These are the activations of a small neural network, seen along a few directions. Each row is one input.
In each table, some parts of the input vary, and every possible input appears once, in random order.
Descriptions start from the smaller parts, as in this example, which fits no table here: line(6) and (point or (values(2) and ring(5)) or line(11)).
Shared parts are said once, and a part with two or three values counts as separate values.

Table:
x1: [-11  29 -22   6 -21   7  -2 -40 -14   3 -40 -17  19]
x2: [  0  16 -51  -4  16  21  -2 -11  30  22 -12 -25 -15]
x3: [-18  -3 -11  38 -11  -2  27   0 -35  13 -24  19  21]
x4: [ 32  22  52 -25 -23 -23 -26 -19 -29 -40  29   1   3]
x5: [  2 -33 -15   7  15   5   9  43  17   6  13  15  -4]
x6: [ -7 -14  16  22 -23  -5  14  16 -27 -12 -17  31  21]
x7: [ 40  -3  22 -34  18 -18 -22   2  15 -29  58 -13 -33]
x8: [  7 -14  52  13 -24 -21   3  15 -21 -15  -2  18  14]
x9: [-33  39   3 -15 -17  13 -12 -49  -1   0 -31 -14  14]
x10: [-10 -20 -42  20  27   7  23  30   6  32   3   5  -8]
x11: [ 16 -38  23  -3  16  -8   1  40  18   1  28   0 -16]
x12: [-18  20 -26 -25  28  23 -14 -26  42  19  -5 -21 -15]
Describe the family of inputs behind these rows.
> values(2) and line(6)
The inputs of x10 and x12 match in every part but the line(6) part. If x3 is changed in the same way as x10 into x12, which row does it become?
> x9

Table:
x13: [-21  -6 -27   1  11  28   0   8  30  18 -18   5   6]
x14: [  9  21  20   6 -25 -12  -8 -19 -26  11 -25 -16  16]
x15: [  3  23  18 -13 -23  -3 -20 -34  -4 -18 -19  -5   5]
x16: [ -5  31  10 -15 -21   0 -25 -26 -18 -10  -4   0  18]
x17: [  4   5 -53   7  17  15   4  -2  -1  23  -8 -21  -3]
x18: [ 21 -23  28   7   1 -17   0  34  -8   4  25 -11 -12]
x19: [ 10 -14  19 -21   5  -6 -10  25  -2 -15  42   4  -9]
x20: [ 22 -28  19   6  -8  -9  -1  44  -4 -12  16  10  -4]
x21: [-31  12 -11  12 -13   6   6 -11  -4  25 -33 -27  15]
x22: [-30   8 -24  13  -7   8  20 -31  -4   0 -29 -12   3]
x23: [ 10  -9  43 -12 -14 -14 -15  -7  -1 -34  17   1   5]
x24: [ 24  12  28 -14 -13 -13 -21  -4 -16 -22  28   6   9]
x25: [ 27 -10 -21 -14  23   0   2   8  31   4  11  -9 -25]
x26: [-19  -6 -30  23  24  11  20  -4   4  35 -12 -10 -10]
x27: [ 18  -1 -13  -1  35  -3  10  12  18  24  13   7 -23]
x28: [  1   0  52   1  -1 -16  -3  -3 -13 -15  18  17   6]
x29: [  5 -27 -24  19  17   1  13  29  13  12   9  20 -14]
x30: [-14   4  16   7 -24  -2  10 -11 -25 -13 -29  23  21]
x31: [-17  31 -40  10  -5   9  12 -27 -19  11 -18  -7   8]
x32: [-20  -7 -29  -5  18  21   1 -13  31   9 -10 -16 -10]
x33: [ -9 -11 -23 -12  35   2   8  14  13   3  30  11 -12]
x34: [-30   7 -21  13 -21  13   5  -1   1   9 -41  -5  25]
x35: [ 38  -8  19 -16   1 -10  -7  13  11 -19  28  -3 -27]
x36: [  3  -3  43  -1 -10  -7  -2   8  -9 -30   9  37  13]
Describe the family of inputs behind these rows.
> values(4) and ring(6)
Change only the values(4) part in x30. List by row number the other rows that result.
> x14, x15, x16
Change only the values(4) part in x36. List by row number the other rows that result.
> x23, x24, x28

Table:
x37: [ -5   0 -56  22  12  10  19   5  -2  23 -13  -4  -2]
x38: [ 36  -9  22 -23  16 -16 -15  13  10 -19  49  -6 -26]
x39: [-25  -9 -32   8  16  20  11   6  24  26 -21  -5  -1]
x40: [ 18   5  11  12 -21 -16   3  -5 -36 -18   2   8  11]
x41: [ 14 -32  30   9   0 -15   8  39  -9  -8  23  21  -1]
x42: [-21 -10 -37  20  12  17  18  13  12  30 -23   2   3]
x43: [-19  -1 -33  -5  19  22   1   0  34  23 -14 -10  -7]
x44: [ 31 -23  11  11   1 -21   8  31 -23 -15  33  15  -5]
x45: [ 11 -31  35  -2   3 -13   1  33   3 -12  26  15  -7]
x46: [ -7  21 -26  17 -12   2  11 -22 -26   4 -21   0  13]
x47: [  0  14 -46 -14  27  16  -6 -13  31  19   4 -27 -20]
x48: [  3   6  33 -15 -14  -6 -14  -8   0 -18   2   1   4]
x49: [ 22  19  20 -24  -7 -10 -21 -21  -3 -22  18 -15  -9]
x50: [-22  20  -4 -10  -4  13  -8 -27  10   5 -22  -7   8]
x51: [ -3  34 -17 -19   2   8 -15 -39   7   0  -4 -23  -5]
x52: [-27  12  -3   3  -8  10   2 -20   0   8 -29  -1  13]
x53: [ 16 -23  34 -14   7 -10  -9  28  12 -15  33   9 -13]
x54: [ -2  -2  34  -2 -18  -9  -4  -2  -9 -15  -5   7  10]
x55: [  1  -3  29  10 -21 -11   2   4 -22 -11  -8  14  15]
x56: [-24  11  -7  15 -12   8   9 -14 -12  12 -31   6  18]
Describe the family of inputs behind these rows.
> line(4) and line(5)
The inputs of x50 and x46 match in every part but the line(5) part. If x48 is changed in the same way as x50 into x46, which row does it become?
> x40
Change only the line(4) part in x49. List by row number the other rows that result.
> x38, x47, x51

Table:
x57: [ -8 -13  33  10 -18  -8   5   8 -12  -8 -13  14  14]
x58: [-11  21 -14  -3  16   3   1 -29   5  19  -1 -21  -9]
x59: [  7   1  16  14  -8 -18  10  -5 -32  -4   6   4   5]
x60: [ 22  -2   8   8 -26  -9  -3   2 -16 -20  -9   0   9]
x61: [ 37  -8  22 -14  -6 -12 -16  12   9 -19  20 -10 -11]
x62: [ 18 -18 -38   8  11   8   5  26  21  10   0  -7 -11]
x63: [ -5 -12 -33   1  22  13   7  24  12   6  15  17  -9]
x64: [  6 -20  46 -11   1  -9  -9  19  13  -8  17   3  -6]
x65: [-24   4  10  12 -15   6   6  -8  -5  11 -33   5  18]
x66: [ 21  -6  29  -7  11 -21  -3   5  -8  -5  37  -7 -16]
x67: [-27   6   2  -9   5  15  -5 -16  25  16 -21 -12   0]
x68: [ -9  18  -6  17  -4  -4  11 -21 -25  14 -13  -3   9]
x69: [ 14  -4  26 -22   6  -8 -15  10   1 -25  36  15  -9]
x70: [  6  16 -15   8 -23   4  -2 -14  -9  -1 -29  -9  13]
x71: [-13 -28 -14  10  18  10  13  32  25  21  -3   6  -5]
x72: [-17  19 -11   0 -11   8   0 -17 -18  -7 -12  15  17]
x73: [ -1   3  12  -1 -15  -6  -2   0 -25 -25   8  24  12]
x74: [  2 -17 -30  13  28   0  17  19   4  24  15  -4 -15]
x75: [-19  22 -19 -20  10  16 -11 -25  12  -2  -1  -2  -1]
x76: [  3  19 -24 -12  -2  12 -12 -22  21   4 -18 -27  -5]
Describe the family of inputs behind these rows.
> values(4) and (point or line(4))
The inputs of x76 and x75 match in every part but the values(4) part. If x60 is changed in the same way as x76 into x75, which row does it become?
> x73

Table:
x77: [ -9  16   5   6 -15   0   1 -21 -14  -1 -21   0  12]
x78: [-11  17  -2   0 -14   5  -3 -22  -6  -1 -22  -5  11]
x79: [ -9  -2 -31  -2  22  13   4   3  21  19   0  -8 -10]
x80: [ -4  -6 -21   4  16   8   6   7  17  16  -1  -6  -9]
x81: [-13  14   7   5 -18   2   0 -17 -15  -3 -21   4  16]
x82: [ 27 -19  44  -8  -4 -22  -7  25 -11 -21  35   9  -6]
x83: [ 30 -17  43  -8  -5 -20  -9  23  -7 -25  34  14  -7]
x84: [ -6  17  -4   6 -15   1   1 -19 -17  -2 -18  -1  13]
x85: [ 25 -21  42  -7  -5 -22  -5  21 -12 -28  34  12  -7]
x86: [ -8  -8 -19   2  14  10   5  11  16  14  -2  -1  -5]
x87: [ -6  -5 -29  -2  18  12   2   6  24  16  -2 -10 -10]
x88: [-15  21  -5   1 -10   5  -1 -25 -10   2 -19  -3  11]
x89: [ -1  -5 -30   3  16   9   6   9  14  15   1  -6  -9]
Describe the family of inputs behind these rows.
> values(3) or (values(2) and line(5))
Change only the values(2) part in x79. List by row number the other rows that result.
> x88
